grid =
[[126 123 135 134 133]
 [114 149 122 124 124]
 [137 110 138 133 137]
 [101 138 148 148 137]
 [113 147 125 126 126]
 [144 116 124 121 130]]
Indices start at 1.
row 1 col 1	126
row 5 col 3	125
row 6 col 3	124
row 5 col 2	147
row 6 col 4	121
row 3 col 3	138
row 2 col 2	149
row 4 col 5	137
row 6 col 2	116
row 5 col 4	126
row 1 col 3	135
row 4 col 3	148

a =
151  125  125  117
140  132  123  137
153  122  119  124
101  121  127  128
124  116  117  107
123  122  122  121
126  118  118  114
116  139  133  139
125  122  123  141
145  133  127  129
Indices start at 1.
(1, 1): 151
(8, 1): 116
(4, 4): 128
(3, 1): 153
(4, 3): 127
(5, 3): 117
(7, 4): 114
(9, 1): 125
(1, 2): 125
(7, 2): 118
(10, 2): 133
(1, 3): 125
(8, 3): 133
(2, 1): 140

X =
137,144,135,116,117,126,125,131
125,132,113,106,142,128,126,120
122,135,133,154,139,127,126,121
139,122,134,134,124,125,126,125
123,112,147,116,126,129,125,122
Rows and columns are counted from 1.
(1, 1)	137
(3, 6)	127
(4, 3)	134
(2, 2)	132
(2, 3)	113
(4, 8)	125
(5, 3)	147
(3, 1)	122
(5, 4)	116
(4, 7)	126

M = ((119, 127, 128, 132, 128, 113), (136, 130, 131, 135, 125, 150), (128, 114, 143, 132, 126, 135), (124, 116, 105, 101, 128, 121), (140, 142, 128, 111, 128, 143), (137, 139, 127, 118, 123, 146), (137, 133, 137, 118, 132, 142), (128, 136, 115, 135, 131, 129), (129, 131, 122, 132, 126, 130), (121, 124, 146, 133, 129, 112))
Rows and columns are counted from 1.
row 1 col 1: 119
row 9 col 4: 132
row 7 col 5: 132
row 8 col 1: 128
row 4 col 6: 121
row 4 col 5: 128
row 2 col 4: 135
row 3 col 3: 143
row 2 col 3: 131
row 10 col 3: 146
row 4 col 1: 124
row 2 col 2: 130
row 7 col 1: 137
row 5 col 6: 143
row 3 col 5: 126
row 8 col 3: 115
row 6 col 5: 123
row 7 col 6: 142
row 3 col 6: 135
row 10 col 6: 112
row 8 col 2: 136
row 1 col 3: 128
row 3 col 4: 132
row 5 col 4: 111
row 9 col 5: 126
row 5 col 2: 142

arr =
[[130 126 127 127 128 129 115 116 128 128 126 129 130 128 129 128]
 [115 128 131 129 128 127 130 128 127 126 129 122 107 126 129 127]
 [130 126 129 115 128 128 127 129 127 129 126 129 129 150 135 128]]
Indices start at 1.
(1, 1) -> 130
(3, 13) -> 129
(3, 16) -> 128
(1, 16) -> 128
(1, 4) -> 127
(3, 1) -> 130
(1, 15) -> 129
(1, 14) -> 128
(2, 16) -> 127
(1, 7) -> 115
(3, 8) -> 129
(2, 13) -> 107
(1, 6) -> 129
(2, 6) -> 127
(3, 10) -> 129

B =
[[133 103 131 129 136 147 130 129 128 128 132 127]
 [109 139 124 134 133 115 127 130 130 128 134 128]
 [109 139 124 134 133 115 127 130 130 128 135 128]
 [113 147 126 133 121 120 127 129 130 128 137 128]
 [124 107 127 131 136 133 129 130 129 128 132 127]
 [112 147 126 133 121 118 126 129 130 128 137 128]
 [113 147 126 133 121 120 126 129 130 128 137 128]
 [134 137 131 128 111 147 127 128 127 128 137 128]
 [134 103 131 129 136 147 130 129 128 128 132 127]
 [113 147 125 133 121 119 126 129 130 128 137 128]
 [109 139 124 134 133 114 127 130 130 128 134 128]
 [113 147 125 133 121 120 126 129 130 128 137 128]]
Indices start at 1.
row 1 col 1: 133
row 12 col 11: 137
row 5 col 9: 129
row 5 col 6: 133
row 12 col 5: 121
row 1 col 5: 136
row 8 col 2: 137
row 9 col 1: 134
row 5 col 8: 130
row 3 col 4: 134
row 12 col 6: 120
row 12 col 9: 130
row 9 col 11: 132
row 6 col 9: 130
row 8 col 10: 128
row 5 col 11: 132
row 3 col 12: 128
row 5 col 4: 131
row 7 col 7: 126
row 8 col 8: 128
row 11 col 8: 130
row 4 col 1: 113
row 10 col 12: 128
row 2 col 2: 139
row 1 col 12: 127
row 11 col 4: 134
row 4 col 10: 128
row 2 col 1: 109
row 2 col 12: 128
row 3 col 7: 127
row 7 col 12: 128
row 10 col 11: 137
row 7 col 3: 126
row 8 col 6: 147
row 6 col 10: 128
row 4 col 3: 126
row 6 col 8: 129

m =
array([[116,  99, 134, 111, 121, 108, 121, 131],
       [134, 143, 125, 136, 131, 138, 131, 127],
       [122, 114, 130, 119, 125, 118, 124, 129]])
Indices start at 1.
(1, 1) = 116
(3, 1) = 122
(1, 6) = 108
(3, 6) = 118
(1, 5) = 121
(3, 4) = 119
(3, 8) = 129
(2, 4) = 136
(1, 3) = 134
(2, 1) = 134
(1, 8) = 131

data =
[[128 129 131 133 129 129 127 132 130]
 [128 128 133 127 128 136 143  99 127]]
Indices start at 1.
(1, 1) = 128
(2, 2) = 128
(1, 6) = 129
(2, 1) = 128
(1, 3) = 131
(2, 3) = 133

W =
[[135 123 125 119]
 [126 128 135 133]
 [124 129 127 133]
 [131 125 143 125]
 [125 126 131 125]
 [129 133 122 137]
 [127 120 121 153]
 [131 125 125 121]]
Rows and columns are counted from 1.
row 1 col 1 = 135
row 7 col 1 = 127
row 1 col 2 = 123
row 8 col 4 = 121
row 2 col 4 = 133
row 2 col 1 = 126
row 7 col 2 = 120
row 1 col 4 = 119
row 4 col 4 = 125
row 5 col 2 = 126
row 6 col 4 = 137
row 6 col 1 = 129

x = ((128, 99, 122, 137), (145, 119, 115, 132), (122, 146, 128, 111), (132, 127, 127, 136), (129, 125, 152, 124))
Indices start at 1.
(1, 1) => 128
(5, 3) => 152
(1, 4) => 137
(2, 2) => 119
(2, 4) => 132
(1, 2) => 99
(2, 3) => 115
(3, 3) => 128
(4, 3) => 127
(4, 4) => 136
(3, 4) => 111

A =
[[133 129 127 127 150]
 [125 128 124 125 134]
 [125 126 135 130 141]
 [127 127 127 131 140]]
Rows and columns are counted from 1.
(1, 1): 133
(3, 2): 126
(2, 2): 128
(2, 4): 125
(1, 5): 150
(1, 3): 127
(3, 3): 135
(4, 5): 140
